A small network was shown many inputs. Here are its activations along a few directions, one row for each input.
In each table, some parts of the input vary, and every possible input appears once, in random order.
Descriptions start from the smaller parts, as in this example, which fits no table here: one of 5 places around a ring, together with either a single point or one of 11 places along a line or (one of 3 separate values, together with one of 4 places along a line).
Shared parts are said once, and a part with two or three values counts as separate values.
In the rows, zero is written as 128.

Rows:
row 1: 166	75	154	152	142	125	138	116	112	136	120	158	125	148	122	127
row 2: 132	141	127	118	105	93	138	114	153	147	133	120	125	106	159	89
row 3: 99	169	134	90	97	131	111	105	132	117	171	115	140	138	96	157
row 4: 43	100	92	166	141	210	92	119	121	71	6	117	102	79	127	173
row 5: 141	121	121	121	160	137	136	172	99	102	141	115	114	165	112	144
row 6: 145	129	138	135	121	113	140	98	165	153	158	155	187	107	111	121
row 7: 145	85	156	118	141	147	151	120	106	119	116	145	126	167	102	134
row 8: 117	135	135	112	119	118	121	147	81	139	133	101	92	133	135	114
row 9: 168	95	126	152	172	99	135	161	133	129	132	145	139	140	146	111
row 10: 131	140	125	120	129	102	126	133	90	137	128	116	88	117	151	95
row 11: 160	81	142	145	148	110	149	118	117	149	126	149	127	122	140	107
row 12: 159	129	147	146	118	143	144	89	150	142	158	154	186	128	105	146
row 13: 146	105	155	122	103	150	155	112	141	124	137	148	141	156	92	144
row 14: 156	106	143	145	117	105	151	107	158	153	137	156	138	113	124	121
row 15: 141	137	141	128	105	155	148	97	139	133	155	147	182	151	86	158
row 16: 139	130	136	110	107	145	136	115	127	138	133	122	122	147	80	143
row 17: 125	142	129	108	152	128	117	174	96	99	142	96	100	167	132	144
row 18: 172	106	155	144	123	138	147	103	149	147	129	152	144	137	103	135
row 19: 112	158	128	114	98	113	119	122	129	149	146	112	93	134	121	130
row 20: 124	162	131	111	107	115	137	123	134	141	147	114	104	108	140	101
row 21: 154	124	133	121	116	102	140	121	162	163	133	147	134	99	155	99
row 22: 126	143	115	115	142	111	99	190	97	122	147	97	103	156	139	113
row 23: 120	127	148	101	125	128	113	136	85	124	120	105	93	155	113	133
row 24: 52	111	74	172	167	213	93	161	133	50	33	106	110	92	146	180
row 25: 156	112	118	130	177	97	138	175	136	138	137	134	129	121	183	96
row 26: 122	152	129	112	102	150	132	102	129	134	164	125	164	137	81	152
row 27: 115	152	149	106	95	132	121	121	124	132	135	109	105	148	105	146
row 28: 137	99	134	113	124	132	128	127	89	120	127	129	105	153	99	134
row 29: 43	125	92	166	110	217	96	106	160	81	23	119	116	75	120	184
row 30: 134	144	126	122	114	99	130	107	168	159	158	154	174	95	151	109
row 31: 117	168	114	113	109	92	129	97	159	144	157	125	160	98	150	101
row 32: 164	100	134	136	153	139	136	169	108	105	127	138	142	185	109	139
row 33: 87	177	129	103	94	119	113	114	139	131	178	120	137	123	121	135
row 34: 129	116	130	118	140	89	132	126	118	145	114	117	111	116	169	75
row 35: 154	97	134	121	144	93	136	138	121	155	117	144	123	103	161	85
row 36: 131	152	115	131	157	96	111	175	113	124	132	113	98	143	160	97
row 37: 149	140	103	125	168	89	133	165	120	128	128	102	120	127	179	88
row 38: 110	190	119	121	101	109	124	103	139	141	165	125	138	105	140	118
row 39: 180	93	133	166	165	125	138	157	116	119	136	145	137	161	136	137
row 40: 21	151	78	172	114	210	87	86	171	77	43	129	147	66	116	203
Changing only one part turns row 37 into row 34. The same change can be made to row 39. Which row results?
> row 1
Changing only one part turns row 33 into row 22. The same change can be made to row 30. Which row results?
> row 25
What is each input in this table made of?
> one of 4 places along a line, together with either a single point or one of 9 places around a ring
A walk changes only the place on the line of 4. It starts at row 40 and steps to row 29. List the rest of the walk in order.
> row 4, row 24
Which other rows does row 13 become when the place on the ring of 9 takes its other values? List them by row number.
> row 2, row 14, row 16, row 18, row 19, row 20, row 21, row 27

Rows:
row 41: 113	147	106	139	108	153	141	97	176	139	108	139	166	58	138	134
row 42: 103	108	154	149	94	164	132	78	145	100	136	149	127	151	101	199
row 43: 80	180	106	111	87	130	95	94	154	120	121	114	141	101	144	131
row 44: 193	152	196	97	119	46	141	104	149	206	250	159	173	158	117	60
row 45: 133	122	123	158	112	175	145	94	175	133	93	150	174	112	85	150
row 46: 138	100	89	136	163	125	135	161	129	115	81	126	121	87	186	118
row 47: 92	126	139	122	138	139	102	173	84	102	118	97	56	148	123	139
row 48: 98	148	96	112	153	117	104	162	96	102	99	93	95	113	170	100
row 49: 73	151	122	109	76	142	101	104	139	114	143	117	118	137	102	188
row 50: 136	91	127	126	159	163	127	158	79	90	95	124	121	162	103	147
row 51: 143	73	127	167	169	145	134	152	134	111	78	142	112	133	139	133
row 52: 235	137	152	110	158	37	179	160	75	204	213	126	134	175	127	37
What is each input in this table made of?
> one of 2 separate values, together with either a single point or one of 5 places around a ring
Which other rows does row 41 become when the place on the ring of 5 takes its other values? List them by row number.
> row 42, row 43, row 45, row 49

Rows:
row 53: 102	162	109	126	145	113	110	135	135	117	132	113	133	104	167	103
row 54: 99	113	116	136	143	138	94	155	100	104	92	114	94	133	132	137
row 55: 99	143	108	134	152	112	102	148	134	98	110	105	102	144	166	116
row 56: 245	83	161	130	143	53	173	167	102	199	196	154	117	171	142	91
row 57: 116	105	122	143	157	172	127	152	120	85	80	121	115	137	123	147
row 58: 110	163	112	121	110	131	119	120	143	144	123	118	141	92	126	112
row 59: 107	164	145	120	103	162	131	108	171	133	150	134	159	89	111	140
row 60: 117	124	112	138	117	176	143	105	126	108	100	133	154	116	99	163
row 61: 204	135	176	82	111	34	168	106	106	192	224	137	123	179	138	64
row 62: 100	114	124	128	103	143	113	87	161	133	118	150	162	114	95	163
row 63: 110	103	123	149	122	175	128	123	110	96	84	128	110	131	109	170
What is each input in this table made of?
> either one of 2 separate values or one of 9 places around a ring
What sort of input is row 56?
> one of 2 separate values
